These are the activations of a small neural network, seen along a few directions. Each row is one input.
Each table varies a few parts of the input and shows all the possible inputs, shuffled.
A made-up example of a description, with smaller parts first: one of 8 places around a ring, together with either a single point or one of 9 places along a line or (one of 2 separate values, together with one of 6 places along a line).
Shared parts are said once, and a part with two or three values counts as separate values.

Other details of the inputs shift rows strongly along two fixed directions, in all tables alike. That doesn't count.

A family of inputs:
x1: [  7  25  18 -11   1 -13 -10 -35 -19 -13   7  -4 -16]
x2: [  0  30  13   5 -13 -27  24 -28   6  -6  15   9 -31]
x3: [ 10  27  15   3 -15 -23  27 -21   3 -11  17  17 -29]
x4: [  4   2   1  21 -10  -6  30 -14   2  -8  21  16 -38]
x5: [ 25  18  23 -18 -13 -22  -4 -25 -10 -15   6   8   3]
x6: [ 16  23  12  45  -6 -29  26   4  20  12  32  -5 -11]
x7: [ 12   6   1  19 -12  -7  32  -5   5  -4  28  17 -32]
x8: [ 14  -2   8  20 -18  -6  37 -16   4  -8   9  14 -28]
x9: [-15 -27 -11 -10  11  22 -25   8 -11   3 -26 -10  24]
x10: [-13 -12  -5 -20  11   6 -36   3  -8  -1 -15  -3  32]
x11: [ -3  17  15  12 -16 -29  23 -31   2 -14  12  23 -21]
x12: [ -8 -25 -12 -13  10  23 -24  13  -6   0 -16  -3  23]
x13: [ 21  15  20   8 -19 -19  27 -27  -3 -13  15  15 -22]
x14: [  4 -14  -5 -23   9  17 -29  14  -7  -1  -8  -2  31]
x15: [-19 -19 -13 -18   7  11 -23  14   4   6 -27  -5  30]
x16: [ -2   4   7  28 -11  -8  34 -21  -1  -4   5   4 -35]
x17: [-11 -16 -13 -19   8  15 -21  20   6   4 -14   3  31]
x18: [-16 -11 -14 -10  18  22 -26  13  -7  11 -14 -20  17]
x19: [-35 -53 -38  65 -10  28  63  38  32  28  -8   6 -26]
x20: [-22  -9 -15 -16  17  17 -28  16  -2  10 -18 -15  22]
x21: [ -5   2   7  25 -17 -19  33 -21   5  -4   5  14 -24]
x22: [  2  -8  -4 -32   8  10 -31  14  -1  -2 -11   2  35]
x23: [-19 -12 -15 -13  18  18 -30  17  -4  12 -16 -18  21]
x24: [-34 -33 -38  49  -9  15  56  38  39  22   7  17 -34]
x25: [ 21  28  22 -19  -7 -19  -2 -23  -5 -14   4   3  -3]
x26: [ 24  19  22 -14  -5  -9  -3 -29 -16 -17   3  -1  -9]
x27: [-13  -4  -5 -26  12   7 -31   6  -2   3 -24 -13  27]
x28: [ 14  24  17 -15   0 -10  -8 -31 -17 -14   8  -3 -15]
x29: [  3  29  17 -21  -5 -25  -8 -26 -10 -15   3   7  -9]
x30: [ -3  -8 -15 -23  13  22 -22  28   5  11 -10 -13  22]
x31: [ 15   8   8  20 -17 -12  37  -6  10  -1  13   8 -26]
x32: [ -7   1  -9 -28  14  15 -29  14  -1   7 -11 -12  24]
x33: [-20 -15 -11 -11  14  15 -24  14  -3   7 -26 -13  25]
x34: [-42 -46 -46  62  -6  25  60  47  38  28   4  14 -32]
x35: [-19 -18 -18 -11  16  15 -30  17  -5   7  -9  -5  20]
x36: [  7  25  19 -12  -1 -17  -9 -31 -21 -15   6   1 -11]
x37: [  2 -19 -12 -18  13  29 -22  23  -9   2 -13 -11  15]
x38: [  5  25  18 -12  -3 -23  -9 -28 -17 -15   5   3 -10]
x39: [  5  21  19  17 -11 -21  24 -36  -6  -9  10   4 -29]
x40: [-21 -13 -13 -14  14  15 -25  19  -6   5 -19  -8  19]
x41: [ 15  35  21 -35   0 -24 -24 -32 -15 -20  15  12   3]
x42: [ 13  10  18  12 -17 -17  26 -34  -6 -16   7  14 -27]
x43: [  0 -21 -16 -18  14  28 -26  21  -7   2  -5  -5  16]
x44: [ 14   3   6  17 -20 -16  34  -6  11  -5  20  21 -20]
x45: [ 24  25  20 -19  -4 -13  -6 -20 -18 -16  13   4  -9]
x46: [-15 -38 -29  48 -17  18  65  39  40  21  -1  15 -24]
x47: [-20 -17 -14 -20   9  11 -26  16   5   4 -20   1  31]
x48: [ -1 -13  -4 -18  13  22 -28   5 -14   0 -21 -16  20]
x49: [  7  -2   0  15  19   4 -27  32  11  24 -11 -37  45]
x50: [ 13  26  29 -19  -6 -26 -15 -49 -24 -26   8  12  -6]
x51: [  5  22  15 -11   0 -18 -13 -33 -18 -15  14   6 -10]
x52: [ 21  26  14   5 -15 -21  25 -18   2  -5  24   7 -28]
x53: [ 10  31  28 -22   0 -27 -23 -42 -23 -18  -2  -4   3]
x54: [ 13  16   6  -2  22  -3 -40  21   4  20  -1 -39  44]
x55: [  1 -15 -14 -20  16  31 -26  21  -6   7 -11 -18  17]
x56: [  2 -16 -13 -22  10  21 -26  32  -5   7 -11 -11  25]
x57: [  0 -12 -14 -19  16  28 -26  25  -4  11  -8 -17  22]
x58: [ 13  18  16   9 -13 -15  25 -27 -10 -15  15  11 -38]
x59: [-28 -40 -33  58  -7  27  59  35  22  20   0   6 -42]
x60: [-29 -48 -39  59 -15  25  73  47  46  28  -4  15 -25]
x61: [ 28  36  33  10  -2 -40 -12 -17   1  -3  17  -8  22]
x62: [-16 -21 -17 -11  16  23 -29  14 -11   3 -10  -7  14]
x63: [ 14   7   8  22 -14  -6  38  -9   6  -2  13   7 -29]
x64: [ 20  29  19 -24  -7 -18  -4 -17  -8 -16  10   8  -8]
x65: [-12 -14  -6 -17  12  12 -32   3 -11   0 -15  -5  28]
x66: [ 32  40  39  -1   0 -41 -24 -25  -8  -5   9 -17  30]
x67: [-29 -41 -39  58  -9  29  68  50  45  30  -5   6 -27]
x68: [ 20  12  17   7 -16 -16  24 -28  -2 -17  19  20 -26]
x69: [  1 -18 -17 -20  11  20 -29  30  -1   7  -3  -5  25]
x70: [-21 -21 -11 -13   9  13 -24  12  -3   5 -27  -6  31]
x71: [  0  -7 -12 -30  12  15 -32  21  -1   1  -4  -1  25]
x72: [ 18  24  15  45  -7 -28  29   6  18  12  24 -11 -12]
Each input here is: one of 6 places around a ring, together with either a single point or one of 11 places around a ring.
- The inputs of x48 and x58 match in every part but the place on the ring of 6. If x26 is changed in the same way as x48 into x58, which row does it become? => x37
- The inputs of x9 and x59 match in every part but the place on the ring of 6. If x5 is changed in the same way as x9 into x59, which row does it become? => x56
- A walk changes only the place on the ring of 6. It starts at x33 and steps to x20. List the rest of the walk in order. => x40, x34, x11, x70
- Which other rows agree with x41 in the place on the ring of 6? List them by row number. => x4, x6, x7, x24, x34, x35, x43, x51, x62, x69, x71

A family of inputs:
x73: [ 36  35  33 -69   5  -5 -46 -56 -55 -41   6   3  -9]
x74: [ 12  33  18  -2  19 -25 -43  10   2  16   3 -36  47]
x75: [  0   6  21  89 -12 -15  62 -41  -7   6   8 -22 -61]
x76: [ 27  31  12  36 -26 -34  61   0  31   0  48  24 -42]
x77: [-27  19  11  43 -26 -43  61 -38  21  -6  13  33 -46]
x78: [ 55  59  56 -25   7 -45 -52 -35 -23 -11   8 -32  47]
x79: [  8 -46 -30  77 -10  26  66  74  55  42   7 -10   2]
x80: [-13 -31 -30 -31  28  57 -41  29 -22   5 -22 -22  11]
x81: [-12  19  -4 -34  22   5 -46  -5 -20   1   1 -17   9]
x82: [-21  13   0 -34  18 -10 -49 -11 -13  -5 -14  -7  26]
x83: [ 61  45  45 -52  -4 -31 -43 -31 -22 -25  17  -1  32]
x84: [-43 -64 -65 -11  41  84 -39  83   5  36 -32 -34  26]
x85: [-11   3  13  35 -39 -35  71 -45  12 -20  12  46 -57]
x86: [ -5  -3   6  25 -42 -27  73 -35  18 -21  13  58 -50]
x87: [ 20  -2   4 -57   2  22 -32 -13 -32 -25  -3   9   1]
x88: [ 12  33  16 -21  10 -28 -39   7   5   5   6 -12  41]
x89: [-67 -81 -55  -7  23  58 -32  56  11  27 -65 -13  55]
x90: [-30 -68 -50  39 -16  46  69  50  35  16  -7  30 -34]
- What do these inputs look like to the network? => either a single point or one of 6 places around a ring or one of 11 places around a ring
- Which other rows belong to the same alternative as x83? List them by row number. => x74, x76, x78, x79, x88

A family of inputs:
x91: [-24 -22 -14  -7  16  23 -25   5 -12   3 -21 -10  11]
x92: [ 16  -5  -3 -16  18  12 -45  32  -1  18  -9 -33  53]
x93: [ 16  37  31 -24   1 -40 -37 -34 -10 -12   5  -2  30]
x94: [ 50  61  50   7 -17 -55  12 -47  -7 -18  39   4 -16]
x95: [ -1 -27 -10 -17   3  23 -14  15  -3   2 -22  -3  24]
x96: [  5 -25 -13 -24  17  32 -39  25 -13   3 -14 -15  32]
x97: [-20 -17  -8 -31  19  24 -46  -3 -20   2 -35 -20  34]
x98: [-18 -11 -16 -42  18  17 -48  18 -11   3 -22 -10  31]
x99: [-38 -36 -36  52  -6  27  61  37  35  26  -9   4 -33]
x100: [  8  41  21  -9 -11 -31  12 -45  -8 -17  21  12 -35]
x101: [-34 -36 -33  74  -8   8  59  46  41  37  -1  -4 -20]
x102: [  4  28  27  17 -24 -41  36 -58 -13 -27  19  26 -54]
x103: [ 26  40  28  20 -22 -31  46 -51 -11 -24  42  23 -68]
x104: [ -5 -19 -12  -5  16  27 -22  15 -11   2 -13 -14   8]
x105: [-14  -2  -1  -4  16  -3 -34  14  -4  10 -16 -18  37]
x106: [-14 -22  -7 -40  13  18 -47  -1 -12  -4 -33  -5  46]
x107: [-18 -31 -32  65 -12  26  80  44  41  26   5   4 -48]
x108: [  8  43  31  15 -31 -49  52 -54  -1 -23  19  27 -57]
x109: [-24 -26 -12 -11   6  18 -16   4 -10   3 -32  -7  16]
x110: [ 32  36  37   4 -27 -42  32 -56 -13 -33  30  31 -44]
x111: [ 33  40  34  10 -17 -46  15 -28   2 -11  26   7  -8]
x112: [ 12  32  19 -46  -3 -24 -29 -33 -12 -22   8  16   9]
x113: [ -2  17  13 -14  -7 -18  -3 -36 -22 -21   9  16 -23]
x114: [-22 -41 -48  76 -12  33  90  59  51  34  17   8 -60]
x115: [ -6 -16 -18  75  -7   6  61  36  37  33  15 -13 -29]
x116: [ 22  16  16 -31  -6 -10 -14 -23 -21 -23  14  17  -5]
x117: [-27 -24 -26  66  -2   8  46  33  35  35   2 -12 -17]
x118: [-19 -27 -21 -32  15  28 -39  17  -8  -1 -16   5  31]
x119: [ -6 -32 -29  43 -11  28  60  49  36  24   4   4 -25]
x120: [ 33  53  41  -7   4 -37 -22 -36 -17 -13  18 -15   6]
x121: [  8  -5   0 -21  19   8 -47  28  -2   7 -13 -17  57]
x122: [-17 -16 -13 -34  12  19 -34  19   2   2 -27  -1  40]
x123: [ 13  35  31 -21   4 -36 -35 -30  -9 -14   5   2  31]
x124: [ 29  39  32 -18 -20 -33  16 -36  -6 -25  15  20 -19]
x125: [ -6 -21 -11  -7  13  30 -17  14  -8   7 -22 -19  15]
x126: [  4  28  20 -36   6 -13 -34 -45 -34 -23   5   3  -5]
x127: [-20 -31 -17 -25  15  24 -39  13  -6  -2 -25   1  35]
x128: [ 32  27  20  16 -25 -23  46 -34  -5 -18  43  26 -55]
x129: [-17  -7  -8  -4  26  12 -43  21  -2  17 -19 -29  44]
x130: [ -4 -31 -35  52 -16  24  73  50  42  26  22  12 -43]
x131: [  1 -17 -18 -38  12  25 -35  34   1   4 -11  -3  33]
x132: [  6 -25 -10 -26  13  32 -33  21 -10   6 -23 -18  36]
- The inputs of x120 and x123 match in every part but one. If x104 is changed in the same way as x120 into x123, which row does it become? => x127
- The inputs of x109 and x132 match in every part but one. If x105 is changed in the same way as x109 into x132, which row does it become? => x94
- What do these inputs look like to the network? => one of 6 places around a ring, together with either one of 2 separate values or one of 5 places around a ring
- Change only the choice among 2 separate values in x117. List by row number the other rows that result. => x129
- Change only the place on the ring of 5 in x97. List by row number the other rows that result. => x91, x99, x100, x126
- Change only the choice among 2 separate values in x93. List by row number the other rows that result. => x123
